Each row below holds a small network's activations on one record, seen along a few directions.
After each row come some of the record's fields: Domo, Kimuf, Vakuz, Duto, Lozud, Giv, Vegi, Lilif.
Not every record has every field; a missing one is written missing.
Other fields move the rows too, some of them a lot.
In the rows, 500 means zero.
Strong random noise was added to every row along 6 fixed directions; ignore it. To show where, here is one row again and again, with new noise each time:
[636 618 587 567 495 420 397 645 524 252 592 394 312 322 704 440 299 772
 526]
[382 546 351 462 515 375 499 560 319 628 291 575 948 479 335 337 603 582
 286]
[419 636 648 523 525 441 454 530 453 381 442 436 605 383 496 384 349 674
 468]
[550 524 721 448 619 532 390 373 708 321 430 644 445 171 567 604 131 585
 409]
[474 565 408 552 550 398 542 377 493 539 521 506 488 491 549 486 505 690
 390]
[518 517 391 492 451 413 547 521 410 539 500 488 758 424 425 442 468 595
 353]
[367 556 686 491 438 465 568 454 449 415 598 307 565 409 216 500 235 451
 532]
[413 621 648 503 434 388 412 776 328 311 484 281 569 397 296 331 320 552
 564]

[460 632 524 523 627 382 287 736 411 321 317 438 520 355 531 326 403 720
 418]  {Domo: d3, Kimuf: n1, Vakuz: s1, Duto: c2, Lozud: u2, Giv: z2, Vegi: g1, Lilif: y1}
[663 529 496 492 444 548 538 433 535 453 612 402 796 336 562 522 336 606
 375]  {Domo: d2, Kimuf: missing, Vakuz: missing, Duto: c2, Lozud: u2, Giv: z3, Vegi: missing, Lilif: missing}
[629 363 395 378 356 548 578 546 510 517 548 490 630 470 270 681 399 174
 455]  {Domo: d2, Kimuf: n2, Vakuz: missing, Duto: c1, Lozud: u1, Giv: z1, Vegi: missing, Lilif: missing}
[356 432 531 456 567 545 560 334 526 679 370 711 764 498 445 520 531 447
 461]  {Domo: d2, Kimuf: n2, Vakuz: missing, Duto: c1, Lozud: u1, Giv: z4, Vegi: g1, Lilif: y1}
[491 398 341 453 675 548 525 331 693 613 341 816 516 456 536 624 515 452
 367]  {Domo: d2, Kimuf: n2, Vakuz: missing, Duto: c1, Lozud: u1, Giv: z4, Vegi: g1, Lilif: y1}
[715 291 229 668 358 543 549 703 452 781 624 504 516 682 744 335 784 589
 487]  {Domo: d2, Kimuf: n1, Vakuz: s2, Duto: c1, Lozud: u1, Giv: z3, Vegi: missing, Lilif: missing}
[407 536 560 608 552 555 549 430 501 516 428 572 358 637 578 383 633 540
 531]  {Domo: d3, Kimuf: n1, Vakuz: s1, Duto: c2, Lozud: u2, Giv: z4, Vegi: g4, Lilif: y2}
[656 429 432 546 471 586 443 758 511 495 533 464 483 393 471 460 459 427
 524]  {Domo: d4, Kimuf: missing, Vakuz: missing, Duto: c1, Lozud: u1, Giv: z3, Vegi: missing, Lilif: missing}
[565 633 551 521 440 601 600 214 551 483 535 547 933 443 947 483 518 857
 349]  {Domo: d3, Kimuf: n2, Vakuz: missing, Duto: c1, Lozud: u2, Giv: z3, Vegi: missing, Lilif: missing}
[360 636 430 582 429 535 665 554 282 588 534 343 867 727 541 244 717 635
 548]  {Domo: d2, Kimuf: n2, Vakuz: missing, Duto: c1, Lozud: u1, Giv: z4, Vegi: g3, Lilif: y2}
[462 424 441 457 408 509 621 446 405 578 540 503 776 543 294 505 555 365
 496]  {Domo: d3, Kimuf: n2, Vakuz: missing, Duto: c2, Lozud: u2, Giv: z4, Vegi: g3, Lilif: y2}
[690 544 456 410 378 569 424 871 407 285 551 363 742 325 415 426 336 375
 514]  {Domo: d4, Kimuf: missing, Vakuz: missing, Duto: c1, Lozud: u1, Giv: z2, Vegi: g4, Lilif: y2}
[370 576 397 511 384 386 609 527 301 559 580 325 677 621 270 437 616 374
 536]  {Domo: d4, Kimuf: missing, Vakuz: missing, Duto: c1, Lozud: u1, Giv: z4, Vegi: g3, Lilif: y2}
[691 522 397 510 379 423 506 653 536 342 696 349 491 398 536 519 335 607
 505]  {Domo: d2, Kimuf: missing, Vakuz: missing, Duto: c1, Lozud: u2, Giv: z4, Vegi: g1, Lilif: y1}
[468 309 625 367 544 323 275 512 594 603 193 807 603 293 430 588 376 337
 405]  {Domo: d2, Kimuf: n2, Vakuz: missing, Duto: c1, Lozud: u1, Giv: z4, Vegi: g1, Lilif: y1}
[727 456 427 422 522 521 376 640 576 452 339 640 767 224 557 487 387 556
 295]  {Domo: d2, Kimuf: missing, Vakuz: missing, Duto: c2, Lozud: u2, Giv: z3, Vegi: missing, Lilif: missing}
[555 520 764 591 379 626 478 609 493 423 577 359 544 509 660 384 397 554
 677]  {Domo: d2, Kimuf: n2, Vakuz: missing, Duto: c1, Lozud: u1, Giv: z1, Vegi: missing, Lilif: missing}
[419 528 387 499 454 439 612 464 404 566 689 272 347 624 281 517 549 340
 580]  {Domo: d4, Kimuf: missing, Vakuz: missing, Duto: c1, Lozud: u1, Giv: z4, Vegi: g4, Lilif: y2}
[515 492 320 534 320 513 538 870 215 603 484 411 888 601 412 252 748 481
 519]  {Domo: d2, Kimuf: n1, Vakuz: s2, Duto: c1, Lozud: u1, Giv: z2, Vegi: g3, Lilif: y2}
[248 568 680 476 493 625 667 213 447 654 434 548 824 599 436 475 553 468
 537]  {Domo: d2, Kimuf: n2, Vakuz: missing, Duto: c1, Lozud: u1, Giv: z2, Vegi: g3, Lilif: y2}
[302 659 765 543 563 579 604 222 568 446 477 449 555 498 413 462 386 533
 560]  {Domo: d2, Kimuf: missing, Vakuz: missing, Duto: c2, Lozud: u2, Giv: z4, Vegi: g4, Lilif: y2}
[698 491 343 623 436 391 441 682 476 445 702 277 324 470 591 470 499 675
 528]  {Domo: d2, Kimuf: missing, Vakuz: missing, Duto: c2, Lozud: u2, Giv: z3, Vegi: missing, Lilif: missing}
[594 434 467 328 386 437 503 589 451 565 386 708 930 459 571 518 625 484
 391]  {Domo: d3, Kimuf: n2, Vakuz: missing, Duto: c1, Lozud: u2, Giv: z4, Vegi: g3, Lilif: y2}
[366 507 795 539 548 571 404 433 633 389 439 522 446 395 566 491 344 579
 607]  {Domo: d3, Kimuf: n2, Vakuz: missing, Duto: c1, Lozud: u2, Giv: z2, Vegi: g1, Lilif: y1}
[700 394 640 364 394 536 387 528 561 449 393 773 694 350 683 586 443 458
 496]  {Domo: d3, Kimuf: n2, Vakuz: missing, Duto: c1, Lozud: u2, Giv: z2, Vegi: g4, Lilif: y2}
[345 473 590 482 588 516 435 482 520 572 287 543 422 528 389 462 480 402
 543]  {Domo: d2, Kimuf: n2, Vakuz: missing, Duto: c1, Lozud: u1, Giv: z3, Vegi: missing, Lilif: missing}
[400 522 758 560 453 528 486 440 547 396 605 297 405 453 468 500 226 515
 674]  {Domo: d2, Kimuf: n2, Vakuz: missing, Duto: c1, Lozud: u1, Giv: z2, Vegi: g1, Lilif: y1}
[352 461 573 512 614 348 565 216 510 783 476 480 480 547 314 616 535 533
 432]  {Domo: d2, Kimuf: missing, Vakuz: missing, Duto: c2, Lozud: u2, Giv: z3, Vegi: missing, Lilif: missing}
[377 629 532 533 529 334 403 643 403 388 444 297 296 546 483 358 493 693
 587]  {Domo: d3, Kimuf: n2, Vakuz: missing, Duto: c2, Lozud: u2, Giv: z2, Vegi: g1, Lilif: y1}
[449 357 556 509 359 355 358 829 323 583 417 447 529 590 285 416 602 386
 660]  {Domo: d3, Kimuf: n2, Vakuz: missing, Duto: c1, Lozud: u2, Giv: z3, Vegi: missing, Lilif: missing}
[515 657 481 529 678 402 304 584 511 329 429 458 232 466 632 393 511 686
 538]  {Domo: d2, Kimuf: missing, Vakuz: missing, Duto: c2, Lozud: u2, Giv: z4, Vegi: g4, Lilif: y2}
[378 427 776 483 500 650 467 521 587 461 484 413 567 292 111 577 152 195
 585]  {Domo: d4, Kimuf: missing, Vakuz: missing, Duto: c1, Lozud: u1, Giv: z3, Vegi: missing, Lilif: missing}
[465 462 467 616 278 544 814  60 524 791 898 294 632 743 518 582 552 573
 462]  {Domo: d3, Kimuf: n1, Vakuz: s2, Duto: c1, Lozud: u2, Giv: z3, Vegi: missing, Lilif: missing}
[413 450 559 520 602 408 378 510 536 492 461 443 209 496 410 538 457 513
 576]  {Domo: d3, Kimuf: n2, Vakuz: missing, Duto: c2, Lozud: u2, Giv: z3, Vegi: missing, Lilif: missing}
[560 566 412 443 523 580 520 383 494 523 394 760 812 494 747 479 640 636
 335]  {Domo: d3, Kimuf: n1, Vakuz: s1, Duto: c1, Lozud: u2, Giv: z4, Vegi: g4, Lilif: y2}
[434 462 754 562 424 553 550 368 503 573 574 473 741 505 418 448 338 515
 527]  {Domo: d3, Kimuf: n1, Vakuz: s1, Duto: c2, Lozud: u2, Giv: z4, Vegi: g3, Lilif: y2}
[529 493 522 554 398 488 577 645 387 459 661 299 607 567 383 407 475 521
 613]  {Domo: d3, Kimuf: n2, Vakuz: missing, Duto: c2, Lozud: u2, Giv: z4, Vegi: g3, Lilif: y2}
[481 547 705 534 407 709 508 712 444 390 442 413 841 423 478 241 442 528
 543]  {Domo: d3, Kimuf: n1, Vakuz: s2, Duto: c2, Lozud: u2, Giv: z2, Vegi: g4, Lilif: y2}

Which values does each new row have?
[467 528 463 382 598 500 408 461 488 539 293 740 556 467 577 542 585 495
 456]  {Domo: d2, Kimuf: n2, Vakuz: missing, Duto: c1, Lozud: u1, Giv: z2, Vegi: g3, Lilif: y2}
[381 447 505 555 593 602 647 207 626 739 435 639 545 550 517 582 545 524
 429]  {Domo: d2, Kimuf: n2, Vakuz: missing, Duto: c1, Lozud: u1, Giv: z3, Vegi: missing, Lilif: missing}
[726 467 555 519 421 666 525 618 565 356 705 421 543 324 563 437 293 527
 505]  {Domo: d3, Kimuf: n1, Vakuz: s2, Duto: c2, Lozud: u2, Giv: z4, Vegi: g4, Lilif: y2}
[416 490 527 403 586 498 375 615 420 479 273 586 546 473 303 424 533 391
 505]  {Domo: d3, Kimuf: n2, Vakuz: missing, Duto: c2, Lozud: u2, Giv: z2, Vegi: g4, Lilif: y2}
[546 350 346 331 545 455 524 469 592 572 525 609 383 459 270 727 374 266
 459]  {Domo: d2, Kimuf: n2, Vakuz: missing, Duto: c1, Lozud: u1, Giv: z4, Vegi: g1, Lilif: y1}
[509 488 519 564 459 495 582 433 568 382 785 290  91 489 443 628 287 461
 689]  {Domo: d2, Kimuf: n2, Vakuz: missing, Duto: c1, Lozud: u1, Giv: z4, Vegi: g1, Lilif: y1}
[521 386 607 521 455 495 674 140 645 748 610 570 865 368 599 576 402 658
 359]  {Domo: d2, Kimuf: missing, Vakuz: missing, Duto: c2, Lozud: u2, Giv: z4, Vegi: g1, Lilif: y1}
[457 580 631 529 527 597 520 489 596 399 521 375 529 420 463 510 313 476
 532]  {Domo: d4, Kimuf: missing, Vakuz: missing, Duto: c1, Lozud: u1, Giv: z3, Vegi: missing, Lilif: missing}
[323 641 627 597 717 502 454 363 520 506 366 568 249 644 661 366 662 717
 601]  {Domo: d3, Kimuf: n2, Vakuz: missing, Duto: c2, Lozud: u2, Giv: z4, Vegi: g4, Lilif: y2}
[745 299 141 474 673 628 453 423 681 532 510 788 194 432 612 684 568 410
 327]  {Domo: d3, Kimuf: n1, Vakuz: s1, Duto: c2, Lozud: u2, Giv: z2, Vegi: g4, Lilif: y2}
[697 408 433 525 506 482 416 652 544 326 644 378 258 312 449 608 295 454
 472]  {Domo: d3, Kimuf: n1, Vakuz: s1, Duto: c2, Lozud: u2, Giv: z3, Vegi: missing, Lilif: missing}
[524 478 460 391 655 446 328 481 594 425 301 646 453 378 529 589 446 511
 393]  {Domo: d3, Kimuf: n2, Vakuz: missing, Duto: c2, Lozud: u2, Giv: z3, Vegi: missing, Lilif: missing}
[547 537 684 385 566 311 184 755 557 209 363 451 271 160 400 484 155 503
 536]  {Domo: d2, Kimuf: missing, Vakuz: missing, Duto: c2, Lozud: u2, Giv: z4, Vegi: g1, Lilif: y1}
[708 463 628 452 405 537 437 610 615 290 548 456 614 185 613 526 164 623
 465]  {Domo: d3, Kimuf: n2, Vakuz: missing, Duto: c2, Lozud: u2, Giv: z2, Vegi: g1, Lilif: y1}
[605 426 142 513 464 373 548 575 419 595 569 435 275 663 484 537 757 512
 468]  {Domo: d3, Kimuf: n2, Vakuz: missing, Duto: c2, Lozud: u2, Giv: z3, Vegi: missing, Lilif: missing}
[459 364 506 581 554 572 558 396 636 562 640 466 330 493 400 529 408 464
 544]  {Domo: d3, Kimuf: n1, Vakuz: s2, Duto: c2, Lozud: u2, Giv: z4, Vegi: g1, Lilif: y1}
[604 353 351 523 352 551 581 717 461 601 614 374 608 441 246 513 456 297
 499]  {Domo: d4, Kimuf: missing, Vakuz: missing, Duto: c1, Lozud: u1, Giv: z3, Vegi: missing, Lilif: missing}
[399 502 392 444 703 524 404 415 569 584 330 610 437 477 375 563 522 361
 407]  {Domo: d4, Kimuf: missing, Vakuz: missing, Duto: c1, Lozud: u1, Giv: z3, Vegi: missing, Lilif: missing}
[691 507 419 475 494 389 259 707 559 336 481 482 332 268 608 547 366 621
 455]  {Domo: d2, Kimuf: missing, Vakuz: missing, Duto: c1, Lozud: u2, Giv: z3, Vegi: missing, Lilif: missing}
